These are the activations of a small neural network, seen along a few directions. Each row is one input.
In each table, some parts of the input vary, and every possible input appears once, in random order.
Descriptions start from the smaller parts, as in this example, which fits no table here: one of 8 places around a ring, together with either a single point or one of 11 places around a ring or (one of 2 separate values, together with one of 6 places along a line).
Shared parts are said once, and a part with two or three values counts as separate values.
(in the rows, 128 means zero)

Other details of the inputs shift rows strongly along two fixed directions, in all tables alike. That doesn't count.

Table:
x1: [129 118 132 139 136 141 134 114 126 122 120 131 123 131 114]
x2: [137 123 128 134 133 135 141 126 127 128 124 130 124 128 127]
x3: [133 125 128 122 128 127 139 131 133 126 132 127 137 123 127]
x4: [140 124 129 135 131 132 139 127 127 128 124 131 125 128 124]
x5: [134 123 127 123 129 128 141 130 133 126 133 127 138 123 124]
x6: [135 135 122 119 122 122 150 143 125 134 138 123 138 126 135]
x7: [117 126 144 137 137 139  32 110 115 139 108 138  54 132 146]
x8: [125 125 124 128 126 120 138 133 129 118 129 130 141 127 119]
x9: [127 122 128 136 132 137 142 126 125 122 124 129 127 129 120]
x10: [116 147 136 144 140 139  56 113 135 140 108 127  79 134 145]
x11: [107 160 121  98 113 110 119 154 129 143 145 106 144 122 160]
x12: [138 125 130 126 128 124 139 134 133 124 131 130 137 124 121]
x13: [125 125 129 134 132 128 131 129 129 117 125 132 133 125 118]
x14: [128 120 130 139 132 127 127 121 130 115 119 135 130 129 113]
x15: [139 129 132 124 126 124 135 136 132 124 134 128 139 127 122]
x16: [139 128 132 125 125 124 136 137 132 124 132 129 139 127 124]
x17: [128 125 124 131 123 125 143 126 124 125 128 135 137 136 125]
x18: [128 117 129 135 131 129 137 121 133 124 127 133 132 124 121]
x19: [131  99 129 128 127 124 125 124 103 119 127 142 111 128 117]
x20: [124 127 122 125 129 129 140 126 124 130 131 122 137 129 124]
x21: [111 156 123 108 117 124 121 146 125 144 137 108 130 128 160]
x22: [136 126 128 123 127 124 136 132 135 127 134 127 139 123 122]
x23: [128 119 131 136 128 128 125 115 133 119 122 140 134 134 114]
x24: [136 122 128 132 133 135 139 123 128 130 126 129 124 128 124]
x25: [122 131 126 122 124 121 140 136 127 123 132 123 145 125 128]
x26: [130 114 131 142 135 133 133 118 133 121 122 137 125 124 118]
x27: [128 120 129 141 136 136 134 119 124 122 119 131 124 131 117]
x28: [133  96 131 132 128 126 125 118 103 117 122 142 111 129 114]
x29: [118 139 123 113 116 117 123 132 132 133 137 125 145 131 138]
x30: [124 129 136 139 129 131 100 117 134 123 116 140 118 134 127]
x31: [137 119 134 136 135 134 132 124 134 120 121 134 125 124 121]
x32: [113 154 120 107 111 115 120 141 126 146 139 117 136 134 158]
x33: [135 136 120 113 119 119 157 144 124 136 142 119 145 126 136]
x34: [141 121 129 135 133 133 139 122 128 128 125 131 125 129 118]
x35: [111 151 129 111 121 125 109 141 133 136 135 114 129 124 150]
x36: [135 139 120 108 117 119 151 144 124 138 147 116 149 128 136]
x37: [126 120 135 136 135 137 127 118 133 116 122 132 129 127 113]
x38: [108 143 119  84 104 103 106 152 104 151 149 110 124 125 168]
x39: [127 124 121 129 127 129 145 125 126 135 133 125 132 126 131]
x40: [144 124 131 136 132 133 139 129 126 125 129 133 127 130 119]
x41: [137 118 133 137 136 135 133 126 134 118 122 137 124 124 118]
x42: [145 120 133 140 136 137 134 121 128 123 124 135 122 132 114]
x43: [112 151 136 132 130 133  67 128 140 145 118 124  92 124 162]
x44: [139 121 133 133 131 128 134 129 134 121 124 134 131 125 119]
x45: [106 162 124  98 112 116 119 157 131 141 145 108 140 122 163]
x46: [122 132 127 129 131 132 122 123 126 132 125 122 124 130 129]
x47: [145 120 134 141 135 137 134 122 127 123 123 135 122 132 116]
x48: [120 138 114 109 115 111 153 141 121 135 142 113 152 129 136]
x49: [128 119 128 134 131 130 133 121 133 126 128 132 131 123 123]
x50: [113 154 129 127 127 132  86 132 131 152 124 118  97 127 167]
x51: [128 120 131 138 127 128 128 121 132 117 122 143 133 133 117]
x52: [130 119 127 138 129 132 130 111 127 125 123 138 128 137 116]
x53: [116 145 141 143 142 150  64 114 135 138 108 126  79 133 145]
x54: [138 124 131 132 131 127 133 133 135 122 127 134 129 123 121]
x55: [124 126 123 124 125 120 132 127 130 123 132 126 143 127 119]
x56: [110 156 113 100 111 111 125 146 124 148 145 106 141 128 157]
x57: [114 130 123 100 114 114  99 138 106 144 141 120 113 127 153]
x58: [140 126 132 125 127 125 136 133 133 124 133 129 140 127 119]
x59: [130 119 128 138 129 131 131 112 126 125 121 138 128 138 117]
x60: [122 135 117 118 119 116 148 138 121 131 134 119 145 130 134]
x61: [143 117 130 140 137 137 133 117 129 126 122 135 120 129 113]
x62: [127 124 127 133 130 123 128 124 130 118 125 131 134 128 115]
x63: [132 114 128 145 137 138 138 115 126 126 121 135 118 128 119]
x64: [127 125 121 131 127 124 143 130 123 123 128 128 134 131 121]
x65: [132 114 128 144 137 138 137 113 127 128 121 134 119 129 119]
x66: [129 147 146 141 139 141  54 126 144 136 113 133  83 129 144]
x67: [144 122 131 134 132 133 137 123 127 127 128 131 128 132 117]
x68: [124 125 127 125 128 124 139 128 129 121 130 125 144 126 119]
x69: [134 124 129 125 129 127 142 132 133 124 131 128 136 123 125]
x70: [128 118 128 137 131 129 139 127 132 122 127 135 130 122 123]
x71: [127 125 122 132 128 129 148 131 124 132 131 128 129 126 133]
x72: [126 121 138 147 144 142  94 107 136 120 112 136 108 129 113]
x73: [123 130 121 123 127 125 146 132 122 129 132 120 140 128 128]
x74: [129 118 128 143 138 137 135 120 124 120 119 133 123 130 114]
x75: [136 124 125 129 130 131 148 133 126 128 130 128 129 126 128]
x76: [136 121 127 132 134 136 138 122 129 130 127 129 125 128 123]
x77: [106 160 123  96 112 117 115 150 132 144 146 105 142 122 160]
x78: [117 140 130 119 123 127 124 137 131 127 131 120 134 125 138]
x79: [131 118 129 142 129 133 133 114 125 121 118 141 127 138 117]
x80: [140 119 134 136 134 131 128 123 136 121 123 135 127 126 114]
x81: [121 132 120 114 118 112 144 137 128 126 138 120 154 126 126]
x82: [136 124 125 128 130 131 148 130 126 130 130 127 130 127 127]
x83: [142 120 135 134 134 132 125 123 135 121 128 134 130 128 111]
x84: [125 127 127 125 121 120 134 127 130 123 130 134 144 133 124]
x85: [124 127 125 124 128 133 142 126 125 129 132 122 136 129 125]
Description of these inputs: one of 5 places along a line, together with either a single point or (one of 2 separate values, together with one of 8 places along a line).
Changing only the place on the line of 5 turns x11 into x68. The same change can be made to x53. Which row results?
> x1
Changing only the place on the line of 5 turns x57 into x28. The same change can be made to x77. Which row results?
> x78
Which other rows does x82 become when the choice among 2 separate values takes its other values? List them by row number.
> x69
Which other rows does x10 become when the choice among 2 separate values takes its other values? List them by row number.
> x62
Which other rows does x41 become when the place on the line of 5 takes its other values? List them by row number.
> x3, x5, x31, x69
Which other rows does x39 become when the place on the line of 5 takes its other values? List them by row number.
> x50, x63, x65, x71

Table:
x86: [ 88 130 130 133 136 132  75 101 137 121 117 122 121 125 118]
x87: [131 151 144 124 131 134  26 124 136 152 122 134  73 133 158]
x88: [121 161 141 117 119 117  33 139 135 143 124 131  85 135 161]
x89: [143 124 132 156 149 158  95 102 113 143 107 128  69 143 125]
x90: [161  64 130 142 147 154 222 109 103  98 128 138 145 123  70]
x91: [166  74 117 169 146 140 214 101 101 106 112 153 135 142  71]
x92: [121 133 134 113 120 114  98 150 130 123 134 130 119 117 140]
x93: [186  46 147 185 161 154 143  67 132  98  98 180 100 133  52]
x94: [105 125 152 192 157 172  23  81 144 136  76 161  27 132 153]
x95: [112  95 104  97 102  92 244 146 114  90 153 125 230 120  90]
x96: [176  41 150 187 167 157 144  72 135  92  96 177  96 118  56]
x97: [117  98 105 114 113 103 211 111 116  99 149 126 215 138  70]
x98: [ 73 200 109  58  81  82  83 168 128 160 156  91 162 136 200]
x99: [130 225 137 125 129 140  85 156 196 165 131  97 137 128 179]
x100: [135 141 151 148 153 170  37  97 122 153 101 129  40 144 146]
x101: [139  96 116 150 142 137 190 125 106 118 121 134 125 123 107]
x102: [141 102 119  98 115 108 193 154 117 116 159 127 176 110 113]
x103: [138 177 147 159 158 162 107 133 199 127 112 115 126 115 136]
x104: [111 141 120 137 114 127 121 120 127 149 125 138 115 141 163]
x105: [118 154 130 101 104  97 107 158 117 125 139 121 148 135 145]
x106: [ 90 205  92  38  84  91 152 208 103 192 186  52 155 110 230]
x107: [115 133 110  72  88  77 213 191 106 110 170 107 216 115 132]
Changing only one part turns x90 into x100. The same change can be made to x106. Which row results?
> x89
What do these inputs look like to the network?
> one of 2 separate values, together with either a single point or one of 10 places along a line
Which other rows does x103 become when the choice among 2 separate values takes its other values? List them by row number.
> x99

Table:
x108: [135  82 124 113 120 116 179 131 110 107 145 138 157 116  98]
x109: [111 160 108  83  94 102 150 162  95 161 154 101 144 138 179]
x110: [113 172 114  90 114 119 144 156 144 158 150  87 158 118 169]
x111: [144 101 131 161 143 140 165 109 144 111 110 147 133 122 104]
x112: [133  81 121 151 125 122 163  91 107 100 118 156 151 150  72]
x113: [ 87 139 130 124 128 137  45 115 115 144 117 127  71 130 163]
x114: [103 163 150 138 146 156  28 115 156 146 112 114  78 120 160]
x115: [148  81 151 162 154 143 105 104 123  86 100 157  98 124  73]
x116: [153 130 145 167 157 167 108  98 146 122 100 139  94 141 103]
x117: [112 182 126 107 119 119  81 133 155 151 136 107 140 137 157]
x118: [161 105 127 114 120 120 170 141 105 126 142 134 142 131 115]
x119: [145 141 119 119 112 118 189 153 132 131 143 125 166 131 139]
x120: [125 114 130 132 125 125 166 133 141 113 134 139 156 115 120]
x121: [152  76 122 124 129 119 188 121 110 112 134 138 148 120  95]
x122: [121 149 108  62  83  77 151 168 114 146 174 109 185 129 153]
x123: [ 94 151 102  81  98 100 144 154 102 159 152  98 143 124 179]
x124: [145 113 122 144 121 114 184 123 145 103 131 154 181 138  93]
x125: [113 133 117 124 125 128 113 127 101 147 130 121 101 133 149]
x126: [113 109 116 115 118 111 176 138 100 105 136 124 160 128 109]
x127: [111 169 147 142 151 150  43 126 158 130 106 114  91 124 141]
x128: [165  88 149 205 170 170 119  85 149 104  89 168  82 131  80]
x129: [129 163 134 138 145 151  88 127 151 151 124 111  97 125 145]
x130: [153  95 135 143 143 137 123 115 113 123 123 143  99 126 107]
x131: [105 176 142 134 132 131  50 147 155 135 112 123  95 120 167]
Changing only one part turns x113 into x120. The same change can be made to x109. Which row results?
> x119
What do these inputs look like to the network?
> one of 4 places along a line, together with either a single point or one of 5 places along a line
A walk changes only the place on the line of 5. It starts at x115 and steps to x108. List the rest of the walk in order.
> x121, x130, x118
Which other rows agree with x117 in the place on the line of 4? List them by row number.
> x110, x114, x116, x127, x129
A walk changes only the place on the line of 4. It starts at x117 and steps to x124. List the rest of the walk in order.
> x122, x112
